Input: [104 127 134 115 118 117]
Output: 104, 117

Input: [142 134 137 151]
Output: 142, 151

Input: [110 109 137 101 123 131]
Output: 110, 131

Input:
[[124 146 123 148 140 125 128]
 [125 150  99 155 139 127 134]
 [129 111 128 106 138 102 100]]
Output: 124, 100

Input: [129 101 123 133 121 140]
Output: 129, 140

Input:
[[128 115 120 101 123 148 129]
 [124 142 146 105 137 129 137]]
Output: 128, 137

Input:
[[144 138 143 120 139 136]
 [124 143 104 126 146 111]]
Output: 144, 111

Input:
[[127 128 106 130 127 128]
 [130 119 133 117 132 118]
 [128 131 128 131 137 118]]
Output: 127, 118

Input:
[[133 105 130 125 120]
 [129 104 125 122 139]
 [131 123 138 120 114]]
Output: 133, 114

Input: [145 121 120 112 101]
Output: 145, 101
---
[[128 127 126 103 127 127 126]
 [130 134 127 134 125 125 125]
 [129 134 127 126 126 125 125]] >> 125

[[121 132 119 118 112]
 [129 108 122 145 153]
 [117 131 106 144 131]] >> 131

[[114  99 133 126 104 141]
 [127 122 129 129 124 129]
 [133 138 126 126 139 124]] >> 124

[[109 115 113 136 122 132 132]
 [105 127 113 127 122 131 119]
 [113 114 113 132 118 134 117]] >> 117

[[128 129 121 142]
 [117 112 142 112]
 [125 121 141 105]] >> 105

[[127 146 124 130 130 132]
 [127 132 117 122 133 103]
 [117 109 138 122 132 138]] >> 138

[[123 127 136 106 138 133]
 [117 127 137 119 138 133]
 [127 127 120 157 116 131]] >> 131
---
133,137,129,137,135
139,120,119,118,136
150,118,124,122,128
-> 118

104,107,120,112,132,121,132
135,133,116,126,133,124,132
132,131,116,124,130,122,133
-> 131

110,136,113,106
134,110,155,135
115,107,129,134
-> 107

139,110,131,128,136,141
142,105,122,135,143,144
117,157,124,132,124,107
-> 157

144,114,106,133
144,134,108,144
118,129,106,142
-> 129

129,106,114,127,136
121,113,118,126,121
132,151,143,122,128
-> 151

139,138,127,125,126,129
124,124,115,141,119,119
103,103,119,143,122,120
-> 103
---
[[138 123 130 122 118 136 138]
 [135 120 145 122 118 145 124]
 [138 100 143 155 118 106 140]] result: 118

[[128 135 130 127 127 111 128]
 [136 121 133 136 138 131 118]
 [139 110 138 138 139 147 105]] result: 127

[[120 129 122 124 138 128 129]
 [137 122 141 132 102 118 132]
 [119 128 115 125 145 143 118]] result: 138

[[134 130 142 137 122 136 140]
 [119 117 121 127 137 128 123]
 [128 109 140 142 133 154 141]] result: 122

[[127 130 120 123 130 128 118]
 [127 128 135 136 133 130 126]
 [118 123 112 117 126 121 103]] result: 130

[[118 116 113 139 116 140 139]
 [132 123 129 154 121 142 134]
 [125 126 140 124 129 155 138]] result: 116

[[101 126 125 111 127 138 146]
 [101 115 115 148 123 128 118]
 [101 115 128 101 127 128 142]] result: 127
---
[[133 131 121 132]
 [119 126 142 124]
 [126 127 155 127]] | 127

[[125 122 126 126 121 132 141]
 [109 108 150 104 108 103 141]
 [131 132 138 134 132 122 120]] | 120

[[128 123 134 118 104 149]
 [110 147 142 140 115 125]
 [119 129 127 140 139 130]] | 130

[[127 125 129 128 123 128]
 [123 127 100 125 128 128]
 [128 132 116 126 129 128]] | 128

[[128 142 152 151]
 [128 144 152 151]
 [128 127 135 135]] | 135

[[139 144 147 129 103]
 [139 143 110 137 121]
 [139 143 107 110 145]] | 145
---
[[134 130 115 128 129]
 [142 156 130 123 124]] -> 123

[[128 123 126 114 122 102 109]
 [129 113 125 127 117  99 110]
 [128 128 127 122 117 130 119]] -> 99

[[146 120 129 140 111 139 125]
 [112 146 134 106 130 148 115]
 [120 126 137 126 120 130 138]] -> 148

[[128 152 152 152 152 152 152]
 [128 128 128 128 152 153 152]] -> 153

[[100 134 128 123]
 [122 133 132 137]] -> 132

[[128 131 131 115 155 126 121]
 [130 129 129 100 154 130 118]
 [127 130 131 139 129 122 130]] -> 130

[[118 114 106 139 137 106 110]
 [133 139 140 141 114 119 111]] -> 119

[[130 131 125 134 128 114]
 [130 124 125 126 127 138]
 [123 136 137 139 134 101]] -> 127

[[128 127 137 103 122]
 [126 125 131 108 135]
 [130 129 110 135 122]] -> 108

[[130 136 128 109 108 124 139]
 [130 137 129 101 109 124 139]] -> 124
---
[136 106 130 130 122 131 128]: 128

[[135 130 107 108 132 146 112]
 [143 126 104 114 132 145 122]]: 108

[139 116  99 130 109 135]: 116

[[126 148 153 130 153 109 123]
 [150 102 136 150 153 108 116]]: 109

[118 140 114 144 106 113]: 114

[138 105 125 128]: 128

[[101 106 107 119]
 [128 126 136 137]
 [124 137 139 135]]: 107

[140 124 144 157]: 144

[[104 131 134 134]
 [156 110 111 111]
 [107 129 132 132]]: 110

[120 113 139 133 151 138]: 133
---
[121 135 144 113 104 122 103] ⇒ 122
[112  98 132 106 116] ⇒ 106
[150 147 106 129] ⇒ 106
[129 155 119 111 101] ⇒ 111
[152 153 146 127] ⇒ 146
[109 129 150 116 115 127] ⇒ 115
[131 131 135 140 106] ⇒ 140
[128 131 151 155 101] ⇒ 155
[129 144 126 153 125] ⇒ 153
---
[120 133 121 116 107] 116

[133 134 130 132 155 114] 132

[100 101 121 116 138] 116

[[142 133 118 135]
 [145 112 117 133]
 [141 154 118 143]] 135

[[118 123 129 125]
 [150 135 142 116]
 [150 123 112 151]] 125

[124 125 137 155 128] 155
---
Q: [151, 138, 128, 128, 133]
A: 151, 133
Q: [126, 136, 129, 105, 149]
A: 126, 149
Q: [110, 121, 121, 126, 120, 155]
A: 110, 155
Q: [150, 130, 117, 148, 118]
A: 150, 118
Q: [143, 155, 140, 146, 130, 140]
A: 143, 140
Q: [129, 103, 145, 108, 99]
A: 129, 99
---
141,135,131,146,121,127
140,129,106,109,124,149
--> 135

132,128,152,113,131,125,128
134,120,130,132,113,133,118
--> 128

130,153,136,143
140,138,124,138
--> 153

121,128,132,150,119
123,149,125,118,120
--> 128

128,129,133,101,127,110
121,109,108,136,141,121
--> 129

129,119,151,130
116,115,139,107
--> 119
---
[[129 128 150 135 127]
 [129 117 124 138 135]
 [128 128 128 128 128]] >> 128

[[131 117 137 132 131 123 134]
 [146 147 141 136 157 118 129]
 [141 150 114 141 150 121 115]] >> 117

[[124 133  98 107 104]
 [118 122 112 132 117]
 [109 145 110 115 150]] >> 133

[[133 136  98 127 138]
 [133 130 128 141 102]
 [136 120 140 148 101]] >> 136

[[115 109 102 152 124 137 141]
 [152 122 148 120 113 149 149]
 [126 148 130 128 154 150 142]] >> 109

[[136 130 142 119 135 124]
 [132 132 128 125 130 126]
 [136 127 131 135 152 129]] >> 130

[[136 130 128 114 137 135]
 [149 124 122 123 148 133]
 [121 131 123 133 130 146]] >> 130
---
[136 157 126 121 135 116 123]
123

[[148 120 147 107 146 141]
 [149 134 148 122 140 144]
 [144 140 143 134 130 142]]
142

[[125 138 135 140 116]
 [118 120 140 127 133]
 [133 106 124 121 127]]
127

[116 123 102 133 116]
116

[104 129 138 121 134 122]
122

[[119 122 120 155 120 137]
 [138 104 118 147 140 132]]
132

[[150 121 106 123 109 134 114]
 [145 124 113 124 116 136 119]]
119

[139 111 118 131 127 104 128]
128

[[120 100 116 122 146 154 125]
 [143 115 144 102 133 141 130]]
130
